Each row below holds a small network's activations on one input, seen along a few directions.
Each table varies a few parts of the input and shows all the possible inputs, shuffled.
A made-up example of a description, with smaller parts first: values(2) and (point or ring(11) or (line(6) and ring(8))).
Shared parts are said once, and a part with two or three values counts as separate values.
(in the rows, 128 means zero)

Other details of the inputs shift rows strongly along three fixed directions, in all tables alike. That doesn't count.

Table:
r1: [103 161  94 181  58 133 142  55  96 114 129 126 151 144]
r2: [145  93 158 100 177 126 134 174 155 138 123 128 114 101]
r3: [111 123 139  87 141  84 128  84 131  90 116 107 143 155]
r4: [137 106 141  96 180 146 129 152 161 141 120 156 121  76]
r5: [141 146 110 187 105 174 126 153 128 147 123 146 127 146]
r6: [137 154 190 129 157 152 147 115 154 146 128 144 135 165]
r7: [129 163 191 135 161 149 151 114 157 149 134 130 126 150]
r8: [113 135 121  82 149  80 124  93 122 103 126 112 115 125]
r9: [127 125 120  82 154  77 122  99 115 107 125 118 132 135]
r10: [ 99 155 124 174  53 116 135  64  98 105 128 104 153 199]
r11: [124 142 198 140 149 148 155 121 169 136 129 129 131 157]
r12: [119 126 101  99 167  88 115  97 128  91 120 127 124 137]
r13: [117 110  90  81 139  97 121  87 117  87 113 137 122  86]
r14: [125  95  26 120  78 114  76 146  81 100 148 126 119  97]
r15: [138 158 188 132 163 145 152 118 153 153 131 132 146 161]
r16: [138 106 139  94 180 145 117 159 166 141 131 154 122  87]
r17: [132 129 140 184  86 160 141 158 124 153 132 123 129 141]
r18: [108 121 111  94 151  94 124  81 130 105 124 131 135 109]
r19: [159  88  97 138 115 144 113 215 109 152 121 115 125  81]
r20: [120 152 193 135 147 153 157 119 176 138 125 120 126 150]
r21: [137 155 128 171  86 167 135 153 121 160 130 132 117 130]
r22: [127 101  40 115  76  91  94 155  61 110 123 119 102  90]
r23: [ 84 153 108 183  46 131 126  57 121 102 137 115 163 182]
r24: [132 141 114 181  99 180 122 150 131 156 162 136 139 137]
r25: [159 116 150  86 181 134 123 173 144 144 120 140 125 102]
r26: [139  99  42 114  80  92  91 156  60 114 118 117 121  98]
r27: [135 150 132 179  98 158 140 154 113 164 138 129 123 134]
r28: [130 164 191 129 153 156 147 114 161 143 128 140 123 154]
r29: [ 81 164 160 131 114 126 135  25 164  77 151 117 162 212]
r30: [144 142 131 176  91 161 134 155 112 160 133 142 127 142]
r31: [121 126 126 190  84 177 140 142 139 152 127 132 144 115]
r32: [123 121 122  83 157  78 120  98 111 106 127 119 127 136]
r33: [113 121 137  87 140  82 128  84 132  91 117 109 139 153]
r34: [ 99 126 138  89 139  85 131  84 132  86 120 109 124 147]
r35: [140 144 134 180  99 154 139 154 111 165 140 133 128 139]
r36: [132  97  46 118  78  89  92 154  62 109 125 123 104  92]
r37: [ 99 121 127  99 135 102 142  57 144  80 113 121 139 120]
r38: [149 146 129 172  90 163 132 154 113 163 128 137 136 143]
r39: [138 106 138 100 187 137 122 158 164 147 137 145 125  85]
r40: [123 121 122  87 154  75 122  99 113 104 130 122 124 134]
r41: [150 109 153  92 179 130 130 170 145 143 126 147 106 101]
r42: [166 104  92 136 126 139 111 210  97 164 130 124 124  80]
r43: [138 102 159  99 174 134 130 171 158 136 120 120 104  92]
r44: [148 111 154 100 185 123 131 169 143 147 132 137 108  96]
r45: [132 132 117 196 100 172 132 157 139 140 121 128 132 146]
Description of these inputs: values(3) and (point or line(4) or line(10)).
Q: Changing only the values(3) part turns r1 into r13. The same change can be made to r12. Which row results?
A: r5
Q: Changing only the values(3) part turns r15 into r3. The same change can be made to r7. Which row results?
A: r43
Q: Which other rows does r18 become when the values(3) part takes its other values? List them by row number.
A: r4, r31
Q: Which other rows does r2 become when the values(3) part takes its other values? List them by row number.
A: r30, r40

Table:
r46: [150 114 131 178 117 198 128 202 149 177 142 141 122  97]
r47: [156 130 150 165 143 195 132 197 159 180 143 152 123 114]
r48: [135 122  91  88 143  91 110 119  96 113 122 139 113 105]
r49: [115  88  70 104 113 102  99 136 113  95 126 116 121  93]
r50: [142  94 158  61 216 119 134 157 168 133 118 144 106  64]
r51: [125 157 244 120 187 151 173 102 200 136 122 127 140 177]
r52: [115 131 152  90 145  87 131  92 130 102 124 111 126 154]
r53: [156 121 172 169 132 180 146 206 147 182 130 130 118 114]
r54: [146 108 129 182 114 200 132 200 157 167 134 138 126  94]
r55: [131 112  70  96 120  89 105 130  87 114 124 131 112  91]
r56: [146  83 117  70 200 121 106 183 153 128 132 138 104  67]
r57: [124 144 147  89 152  85 126  96 119 107 123 119 125 167]
r58: [137 103  64 116 111 100 108 133  84 123 123 126 138  90]
r59: [118 139 150  91 149  85 129  94 125 105 126 113 125 159]
r60: [113 138 106 107 130 103 110  89 120  98 134 131 132 153]
r61: [116 125 127  95 159 103 121  80 144  97 132 129 158 150]
r62: [103 146  94 184  49 135 137  84 100 117 118 120 142 141]
r63: [109 169 163 152  99 120 147  76 123 119 133 113 143 198]
r64: [130 141 125 154  94 118 131 112 101 132 128 112 157 168]
r65: [150  97 133  64 206 115 122 170 146 138 123 143 101  59]
r66: [151 142  86 199  47 149 117 177  65 162 133 122 123 146]
r67: [118 166 233 119 189 163 175  83 202 140 125 146 142 155]
r68: [122 108  95  90 134  95 116 116 110 109 123 126 115  90]
r69: [110 194 169 144 122 132 151  46 134 124 131 142 147 194]
r70: [155 133 156 167 139 191 149 186 147 186 134 150 119  95]
r71: [119 142 102 122 118 112 111  95 114 103 135 135 133 157]
r72: [121  98  63 117 108 108  98 141 102 106 135 121 119 100]
r73: [114  94  92  96 135 101 106 125 127  96 129 123 121 102]
r74: [147 141  84 213  30 157 120 184  66 170 136 117 125 143]
r75: [117 136 179 146 154 170 150 115 189 131 126 138 141 143]
r76: [103 158 125 172  71 139 145  70 119 116 124 124 147 156]
r77: [107 154 140 167  69 125 140  92 111 118 126 105 143 181]
r78: [121  94 107  98 128  87 120 134 115 101 109 104 117 109]
Q: Changing only one part turns r78 into r75. The same change can be made to r53. Which row results?
A: r73
Q: What do these inputs look like to the network?
A: values(3) and (point or line(10))
Q: List by row number the other rows that have the values(3) part in common with r58.
A: r48, r50, r55, r62, r65, r67, r68, r69, r70, r76

Table:
r79: [149  89  59 189  32 148 108 222  65 157 117 105 108  66]
r80: [143 185 152 199  68 174 152 120 103 174 129 136 136 169]
r81: [125 117  32 105  76  66  80 119  49  93 129 117 104 131]
r82: [129 146 166  48 225  66 135  67 144 104 132 136 146 157]
r83: [130 109 167 143 192 188 130 142 181 162 132 162 128  83]
r84: [104 169 135 207  54 193 146 102 148 171 163 163 155 140]
r85: [144 120 151 138 182 182 143 165 199 152  95 165 137  96]
r86: [135 110 186 136 176 158 149 188 185 154 130 120 104 124]
r87: [118 151 157 218  58 171 165 137 127 161 125 101 134 155]
r88: [ 97 204 136 138 110  86 132  25 102  96 140 132 138 226]
r89: [114  84  42 120  58  66  89 122  64  80 123  88 141 117]
r90: [109 117 157  58 207 106 151  45 181  59 129 153 127 127]
r91: [153  96  46 177  43 155  89 229  62 156 132 125 100  93]
r92: [ 81 149 144 150  87  88 148  34 128  83 130  86 168 211]
r93: [144 116 191 126 171 161 135 186 180 149 129 133 109 124]
r94: [137  68  88  16 172  55  97 154  97  90 103 116  94  56]
r95: [141  54  78  18 179  55  88 160 102  88 116 114 118  70]
r96: [138 141 155 122 184 200 134 155 197 151 144 136 131  87]
r97: [163 153 180 123 192 151 154 169 142 182 127 152 112 105]
r98: [107 181 136 132  93  92 134  19 103  98 135 119 170 223]
Q: What do these inputs look like to the network?
A: values(5) or (values(3) and line(5))
Q: Which of the alternatives is r91?
A: values(3) and line(5)
Q: Which other rows does r81 become when the values(3) part takes its other values? List them by row number.
A: r80, r98

Table:
r99: [132 101  48 146  46 101  94 162  58 117 128  95 130 129]
r100: [ 87 162 113 104 119  90 124  34 123  75 128 125 126 166]
r101: [113 113  62  74 119  79  96  99  99  80 120 129 114 102]
r102: [107 138 193 117 168 134 163  81 178 123 127 126 139 136]
r103: [133 167 154 196 109 180 152 120 146 146 111 148 141 173]
r104: [120 140 161 183  92 182 141 131 157 146 141 131 154 161]
r105: [155 122 108 162 116 149 128 187 100 180 138 137 117  88]
r106: [135 112 130  88 187 125 130 140 150 136 130 137 117  75]
r107: [150 116 140  76 179 119 120 157 132 135 124 151 105 101]
r108: [113 157 182 115 181 143 138  84 184 121 146 136 141 167]
r109: [112 140 193 106 159 141 152  89 183 114 119 139 130 149]
r110: [143 105 152  89 181 102 137 162 136 140 116 113 112  91]
r111: [105 157 124  94 119  71 128  37  98  93 129 127 150 167]
r112: [136 162 156 196 114 174 159 110 142 153 115 142 159 161]
r113: [144 118 140  85 185 114 124 155 135 135 130 144  94 101]
r114: [124 146 165 184  90 179 159 115 147 155 131 133 153 139]
r115: [134  90 105 168 105 164 118 200 133 152 141 122 119  91]
r116: [153 116 105 162 116 153 112 198 110 168 151 134 117 112]
r117: [148 103 153  78 175 108 133 160 133 140 110 121 123  93]
r118: [125 115  31 150  52 115 101 128  63 121 131 122 134  88]
r119: [114 102  60  77 125  80  84 104 104  80 134 119 131 112]
r120: [115 151 164 192  94 180 153 127 154 148 130 132 124 147]
r121: [108 161 103 181  39 110 130  95  76 110 123 100 123 178]
r122: [148 107 137  79 181 118 111 158 138 134 139 140 124 116]
r123: [155 104  95 174 119 165 115 193 125 150 123 135 135 116]
r124: [149 106 151  76 172 115 127 170 136 128 109 126 103 102]
r125: [ 96 144 131 105 116  65 126  59 116  76 131  92 139 194]
Q: What do these inputs look like to the network?
A: values(3) and (point or (values(2) and line(4)))
Q: Changing only the values(3) part turns r123 into r103. The same change can be made to r99. Which row results?
A: r124
Q: List by row number the other rows that have the values(3) part in common with r105.
A: r102, r106, r110, r111, r112, r114, r117, r118
Q: Which other rows does r116 become when the line(4) part takes its other values? List them by row number.
A: r108, r115, r125
Q: Which other rows does r120 become when the line(4) part takes its other values? List them by row number.
A: r100, r113, r121

Table:
r126: [158 170 156 189 113 167 149 131 106 186 130 155 153 159]
r127: [167 116 131 178 119 171 122 228 121 180 143 124 123 131]
r128: [141 125  71  85 134  66 105 109  64 109 120 126 129 116]
r129: [150 101 146  73 169  90 131 164 123 127 111 115 107  94]
r130: [ 96 131  84 162  49 118 126  74  98  90 121 110 143 132]
r131: [111 103  73  83 134 102  93 117 121 100 146 149 109  84]
r132: [150 129 133  56 198  99 113 149 118 131 127 138 107 105]
r133: [128 141 179  98 181 103 132 112 153 112 137 118 136 186]
r134: [104  88  61  99 126  89  92 113 124  74 135 114 133 113]
r135: [121 150 162 195 103 201 142 126 174 151 140 136 153 165]
r136: [ 87 162  79 176  49 128 123  62 100  89 124 134 106 150]
r137: [121  85 134  65 188 115 122 136 169 102 116 133 120  84]
r138: [108 153 108 166  47  90 137  87  67 122 120  94 132 163]
r139: [147 104 162  57 188  84 136 152 135 121 111 117 107 100]
r140: [118 161 187 198 130 206 155 121 198 152 150 141 160 181]
r141: [151  96 117  85 159  98 105 175 119 124 125 113 112 119]
r142: [113 151 116 155  84  99 117  94  94 104 139 106 148 206]
r143: [ 76 138 146  96 135  86 149  21 148  75 115 112 143 144]
r144: [140 116 133  99 183 161 127 146 168 142 146 160 113  84]
r145: [100 138 198  89 182 131 151  62 198  95 121 137 146 159]
r146: [121 162 195 203 102 209 174 118 175 162 129 139 151 147]
r147: [160 146 135 178 110 175 136 214 109 182 124 145  73 111]
r148: [ 99 156 157  99 121  60 149  43 108  93 115  97 133 175]
r149: [140 112  51 152  96 160 101 169 100 146 137 146 118  66]
r150: [169 131 107 153 112 163 117 207  93 184 149 142 105 104]
r151: [129 155 156 159  92 135 142 124 113 141 124 117 138 183]
r152: [113 148 176  81 155  81 142  72 137  98 117 114 136 190]
r153: [133  86  73 161  78 152 116 181 105 137 120 123 119  58]
r154: [ 91 136 159  89 165 106 126  41 180  72 129 123 151 173]
r155: [132  94 162  86 207 149 122 153 198 125 128 139 126  99]
r156: [129  99 102  78 132  60 124 137  88 114 110  99 105  93]
r157: [128 178  95 153  75 110 119  95  72 134 129 127 144 168]
r158: [137 181 191 155 132 163 140 131 138 172 156 156 125 177]
r159: [161 117 211  79 226 135 135 174 183 149 128 131 118 138]
r160: [108 150  66 158  76 125 122  55  93 106 130 140 158 137]
r161: [157 110 165  95 174 124 137 183 143 148 118 127 113 118]
r162: [147 107 151  89 221 142 142 127 177 146 120 177 140  77]
r163: [142 174 209 186 123 183 153 139 158 172 138 128 147 207]
r164: [132  84  67 155  81 154 109 185 111 136 123 127 121  75]
r165: [ 95 140 103 169  83 134 118  82 136  96 144 119 155 171]
r166: [111  83  44 145  68 112 111 144  83 116 118 106 117  57]
r167: [159  97 100 130 103 113 122 199  86 148 117 110 105  82]
r168: [113 118  50  85 126  88  97  90 108  93 124 137 132  86]
r169: [138 108 128 190 103 192 148 189 142 178 125 130 122  66]
Q: Changing only one part turns r166 into r138. The same change can be made to r146. Which row results?
A: r139
Q: Changing only one part turns r144 into r150. The same change can be made to r153. Which row results?
A: r129
Q: What do these inputs look like to the network?
A: values(2) and (point or line(6) or (values(3) and line(5)))
Q: A walk changes only the line(6) part. It starts at r158 and steps to r150. List the rest of the walk in order.
A: r132, r157, r128, r126
Q: Which other rows does r145 become when the values(3) part takes its other values? List them by row number.
A: r137, r164
Q: Which other rows does r148 become when the values(2) part takes its other values? List them by row number.
A: r169
